A small network was shown many inputs. Here are its activations along a few directions, one row for each input.
Each table varies a few parts of the input and shows all the possible inputs, shuffled.
A made-up example of a description, with smaller parts first: ring(8) and (point or (values(2) and line(4)) or ring(11)).
Shared parts are said once, and a part with two or three values counts as separate values.

Other details of the inputs shift rows strongly along two fixed directions, in all tables alike. That doesn't count.

A family of inputs:
row 1: [ 2  0 -1  3  0 -5  8 -1  6 -4 -1 -3 -2]
row 2: [ 2  0  3 -8 -1 -5  2  1  0  5 -7  0 -6]
row 3: [ 3  0  3 -7  0 -5  0  1  0  4 -6  0 -5]
row 4: [ 0  0  1  1 -2 -4 -4  0  0  5 -3 -4 -1]
row 5: [ 2 -2  6 -1 -2  7  0  4 -2  0 -3  5  6]
row 6: [-4 -2  1  7  5 -4 -7  2  2  6 -1  8  6]
row 7: [ 0 -1  5 -5 -2  5 -1  3  0  4 -4  5  3]
row 8: [-19   5 -25 -10   9  36  -1 -13 -20  -5  23   1 -23]
row 9: [ 1  0  1  2  1 -1  5 -1  7 -3  1  0  3]
row 10: [ 0 -1 -1  2  1 -6  0 -1  2  9 -6 -4 -5]
row 11: [-20   5 -26  -2   5  34  -5 -12 -19  -4  26  -2 -17]
row 12: [-2 -3  4  0  7  0 -5  4  0  2  0 12  6]
row 13: [ 1  1  1  0 -3 -4 -4  0 -1  5 -3 -4 -1]
row 14: [-2  0  2  1 -2  1 -5  1  0  6 -1  1  5]
row 15: [ 31   9  15  -7 -48   0 -15  11 -38 -56  14 -26  28]
row 16: [ 4 -2  3 -3  0 -2  4  2 -1  3 -6  0 -4]
row 17: [ 0 -2 -1  6  6 -6  1  0  5 -7  4  5  5]
row 18: [ 1 -1 -1  3  0 -5  1  0  0  6 -5 -5 -5]
row 19: [ 1  1 -1 -2 -4 -7 -2 -1 -2  5 -4 -7 -5]
row 20: [0 0 2 2 1 0 4 1 9 1 1 4 7]
row 21: [ 0 -1  2  4  0 -1 -1  1  1  6 -5 -1  2]
row 22: [ 0 -1  2  5  1  3  6  1  8 -2  2  3  7]
row 23: [ 0 -1  2  3  0 -2 -2  1  2  7 -5 -1  1]
row 24: [ 2  1 -1  0  0 -8  6 -2  7 -3 -1 -4 -2]
row 25: [ 0  1  1  1  2 -3  6 -2  9  1 -1  0  1]
row 26: [ 0 -1  5 -4  0  5 -2  4  0  4 -3  6  4]
row 27: [-1  0  3  2  0  0  5  0 10  2  0  3  6]
row 28: [ 1 -2  6 -2  0  6 -1  4  0  3 -4  6  5]
row 29: [ 2  1 -1 -1  0 -8  5 -2  8 -1 -1 -3 -3]
row 30: [ 0 -1  2  5  2  1  6  1 10  0  1  4  6]
row 31: [-13   5 -27  -6   8  26  -5 -11 -27 -18  30  -1 -22]
row 32: [ 3 -1  2 -6  1 -4  1  1 -1  4 -5  0 -5]
row 33: [ 2  0  0  2  1 -7  8 -1  9 -1 -2 -3 -3]
row 34: [-1 -1  2  3  2  1  4  1 10  0  1  4  7]
row 35: [ 2  2 -1 -2 -1 -8  6 -3  7 -1 -1 -4 -4]
row 36: [ 1  1  1  0  1 -4  6 -2  8  0 -1 -2 -1]
row 37: [-2 -1  0  6  5 -6 -7  1 -1  4 -1  4  3]
row 38: [ 0  1  0  1  2 -2  4 -2  8 -1  0  1  2]
row 39: [ 1  0  0  4  1 -2  8  0  7 -3  0 -1  1]
row 40: [-1 -2  0  7  5 -3  0  1  6 -6  5  8  8]
row 41: [ 1  1  0  0  2 -4  5 -2  9  0  0 -1 -1]
row 42: [ 0 -2  4  0  6 -3 -5  3 -2 -1 -1  9  4]
row 43: [ 2 -2  5 -2  1  4  2  3 -1  2 -6  3  2]
row 44: [-1  1  1  1 -2 -2 -4  0  0  6 -3 -2  2]
row 45: [ -1  -1  -2   5   5 -12  -5   1  -1   5  -1   1  -2]
row 46: [-1  0  1  2 -1 -2 -4  0  0  6 -4 -1  2]
row 47: [-3  0  2  1 -2  0 -4  1  1  8 -3  1  3]
row 48: [ 1  0  5 -7  0 -1  1  1  1  6 -7  2 -3]
row 49: [ 2 -1  3 -1  5 -4 -5  3 -4 -3  0  6  2]
row 50: [-1 -1  0  6  4 -9 -7  2 -2  3  0  2  2]
row 51: [-1 -2 -1  5  8 -9  2  0  7 -4  2  4  2]
row 52: [ 1  1 -1 -1 -2 -8 -3 -1  0  6 -4 -5 -4]
row 53: [ 1  0 -1  0 -1 -7 -2 -1  0  6 -4 -5 -4]
row 54: [ 1  0  1  3  2 -3  7 -1  9 -1 -1 -1  0]
row 55: [-18   5 -25 -11   9  34  -1 -14 -20  -5  23   0 -26]
row 56: [ 3 -2  3 -4  1 -3  3  2  0  5 -7  1 -5]
row 57: [-2 -2  2  4  1  1 -2  1  3  9 -4  3  4]
row 58: [ 0  1  1 -1 -4 -4 -3 -1 -2  5 -3 -5 -2]
row 59: [ 1 -1  4 -5  1  0  0  2  0  4 -6  2 -2]
row 60: [ 1 -1  1  3 -1 -3 -2  0  1  7 -5 -3 -1]
row 61: [-1  1  2  0 -3 -2 -3  0 -1  6 -4 -3  1]
row 62: [ 1 -1  5 -5  2  2 -1  2  0  5 -6  4  1]
row 63: [ 1  0  1  4  1  1  7  0  6 -4  1  0  4]
row 64: [-1 -2  3  5  0  2 -2  2  2  7 -4  2  5]
row 65: [ 1  0  1  4  2 -1  6 -1  8 -1 -1  1  3]
row 66: [ 1  1  0  1  1 -4  5 -1  7 -3  0 -2  0]
row 67: [ 3 -2  4 -2  1  2  3  3 -1  3 -6  1 -1]
row 68: [ 29   8  15  -6 -47   2 -15  11 -37 -55  14 -24  30]
row 69: [  0  -2  -1   5   8 -14   4   0   9  -2   0   3  -1]
row 70: [-17   4 -27   0   5  31  -1 -13 -21  -7  24  -7 -23]
row 71: [ 0 -1  5 -6  0  1  0  1  1  6 -7  4 -1]
row 72: [ 0 -1  4 -5 -1  5 -2  3 -1  4 -3  6  4]
Each input here is: values(3) and line(4) and (point or line(5)).
Changing only the values(3) part turns row 11 into row 34. The same change can be made to row 45. Which row results?
> row 69
Changing only the values(3) part turns row 35 into row 2. The same change can be made to row 66. Which row results?
> row 59
A walk changes only the line(5) part. It starts at row 63 and steps to row 65. List the rest of the walk in order.
> row 9, row 38, row 25
Change only the values(3) part in row 43. List by row number the other rows that result.
> row 21, row 63
A walk changes only the line(4) part. It starts at row 69 and steps to row 51. List the rest of the walk in order.
> row 17, row 40
A walk changes only the line(4) part. It starts at row 18 and steps to row 70. List the rest of the walk in order.
> row 21, row 64
Which other rows agree with row 62 in the values(3) part and the line(4) part? List them by row number.
> row 8, row 42, row 43, row 68, row 71

A family of inputs:
row 73: [  2  -1  -4   4  -2  -2  -7   3 -12  -5   6   0  -1]
row 74: [  2   1  -2   0   4  -3   9  -3   9 -17  10   2   3]
row 75: [  2   1  -1 -12  -4   7  -3   1 -13  -2   1  -1  -8]
row 76: [-1  3 -8  1 -7 -3  9 -4  7 -9 10 -7 -3]
row 77: [-24  -7 -11  11  42  -5   3 -10  26  47 -15  17 -23]
row 78: [-1  1 -5 -3 -9  5 -1  1 -2  0  8 -1  1]
row 79: [  2   3   0 -11  -4   6  -4  -1 -11  -2   1  -4  -8]
row 80: [ 2 -1  0  4 -2 10  4  1 -3 -1  0 -3  0]
row 81: [  0  -3  -4   4  -2  -2  -8   4 -14  -4   4   2  -1]
row 82: [  3   3  -5  -9  -1  -3   7  -5  -1 -10   2  -7 -12]
row 83: [-21  -5  -5  -6  37   1   8  -9  25  50 -22  17 -28]
row 84: [-1  5  1 -8 -3  4 -7 -5 -8  0 -2 -8 -6]
row 85: [ 0  0  0  5 -1 10  3 -1 -3 -1 -1 -6  1]
row 86: [  3   0  -3   5   1   2  15  -3   3 -10   2  -6  -5]
row 87: [ 0  0  1 -3  3  7 -1  2 -2 -8  7  9  6]
row 88: [-2  3 -5 -2 -9  4 -2 -1 -1  0  8 -3  2]
row 89: [ 19  -3  37   6  -6 -36  -4  14  25   5 -29   5  37]
row 90: [  1   0  -3   5  -2  -4  -8   2 -10  -6   5  -3   0]
row 91: [ -2  -1  -4  -3 -10   5  -2   1  -4   1   6   2   2]
row 92: [-4  4 -5  0 -8  4 -3 -4  1  1  6 -6  3]
row 93: [-1  1  1 -2  2  7 -2  0 -1 -9  8  6  7]
row 94: [ 0  2 -3  6 -1 -4 -9 -1 -9 -5  4 -6  1]
row 95: [-3  2  1 -1  4  6 -3 -2  1 -7  5  4  7]
row 96: [ 0 -4  0  3 -2 11  4  3 -7  0 -1  2 -1]
row 97: [ 2 -3 -1  3 -1 11  5  3 -4 -1  0 -1 -1]
row 98: [-4  5 -4  1 -8  2 -4 -5  2  2  4 -8  4]
row 99: [ 27  -7  30  12  -7 -57   5  16  26   2 -29  -1  24]
row 100: [ 0  1  1  6 -2  9  1 -2 -2 -2 -2 -8  2]
row 101: [-1 -1  2 -2  2  7 -2  3 -4 -7  5 11  7]
row 102: [  0   0   0 -12  -4   6  -4   2 -14   0  -1   1  -8]
Changing only one part turns row 101 into row 102. The same change can be made to row 89. Which row results?
> row 84
What do these inputs look like to the network?
> values(5) and (point or line(5))
A walk changes only the line(5) part. It starts at row 100 and steps to row 85. List the rest of the walk in order.
> row 80, row 97, row 96
Change only the values(5) part in row 74. List by row number the other rows that result.
> row 76, row 82, row 86, row 99
Which other rows agree with row 90 in the values(5) part? List them by row number.
> row 73, row 77, row 81, row 94, row 99

A family of inputs:
row 103: [  8   2   2  -9 -10  -2  -2   2  -8 -11   2  -4   1]
row 104: [  3   3  -1   5 -10  -6   0  -1  -1 -10   3 -10   6]
row 105: [  2 -13  23   1  28 -40  14  10  50  52 -45  25   1]
row 106: [  5   2   4  -8 -13   4   1   0  -7  -9  -1  -6   4]
row 107: [  6   0   7  -7  -8   7  -3   4 -14  -4  -6  -2   1]
row 108: [  3   0   5   2  -7   3   0   3  -5 -15   6   4  13]
row 109: [  4   0   1   6  -4  -9  -6   3  -6 -12   7   2   9]
row 110: [  5   1   1  10  -4  -8   3  -2   5 -10   0  -8   8]
row 111: [  5   4   0  -2  -9  -8  -4   1  -7 -10   4  -7   1]
row 112: [  7   2   2  -3  -6  -4   2   3  -2 -17   4  -3   4]
row 113: [  1 -12  22   4  26 -44   9   8  46  56 -46  20  -2]
row 114: [  8   0   4   2   0  -7   5   2   6 -15   2  -1   5]
row 115: [  5   3   4  -6  -8   4 -12   4 -14 -13   5  -1   8]
row 116: [ -1 -12  25   6  27 -35  20   8  55  50 -46  24   5]
row 117: [ 5 -1  2  6 -8  2 -1  5 -2 -9  7  1 14]
row 118: [  6   1   6   3  -3  -2   8   0   6 -14   0  -3   8]
row 119: [-39   2 -34  -7  34  50   3 -22  -7  21  21  15 -37]
row 120: [-34   1 -38  -4  30  41  11 -21   2  23  21   9 -41]
row 121: [  7   0   4  -3  -7  -4  -9   4 -17  -3  -3  -6  -2]
row 122: [  6   0   5  -3  -8   7  -4   5 -10   3  -4  -4   1]
row 123: [  2   2  -1   1 -13  -4  -3  -1  -5  -7   2 -10   4]
row 124: [-34   2 -39   0  37  29  10 -22   2  17  23   9 -44]
row 125: [  2  -1   2   0  -8   1  -8   3 -13   3  -5  -7  -2]
row 126: [-31   0 -35   4  41  24  12 -21   9  17  18  11 -40]
row 127: [  5   3   4  -6 -12   3   2   0  -5 -12   2  -5   5]
row 128: [  1   2   2   3 -11   1 -13   1 -11  -5   2  -8  10]
row 129: [  6   2   2  -3 -13   4   0   1  -3  -2   1  -7   3]
row 130: [ 2 -1  0  9 -8 -5 -5  2 -5 -9  4 -1 12]
row 131: [  7  -1   5  -8  -5   1  -6   6 -15  -4  -4   0  -2]
row 132: [  2   2  -1   0 -13  -3  -4  -2  -6  -4  -1 -10   1]
row 133: [  5   3   6   0 -11   8 -10   4  -7  -4   3  -4  13]
row 134: [  3   4   2  -1  -8  -2 -15   2 -14  -9   6  -5   7]
row 135: [  6   3   2   2 -11   1   3   2   1 -10   5  -7   8]
row 136: [  5  -1   2   1  -4  -3  -3   5  -6 -16   7   6   9]
row 137: [ 7  1  4  7 -4 -2  6  1  8 -9  2 -5  9]
What do these inputs look like to the network?
> ring(5) and (values(3) or line(4))
Changing only the ring(5) part turns row 127 into row 120. The same change can be made to row 118. Which row results?
> row 137
Which other rows agree with row 111 in the ring(5) part? List them by row number.
> row 109, row 113, row 121, row 124, row 126, row 134
Change only the line(4) part in row 112. List by row number the other rows that result.
> row 103, row 105, row 114
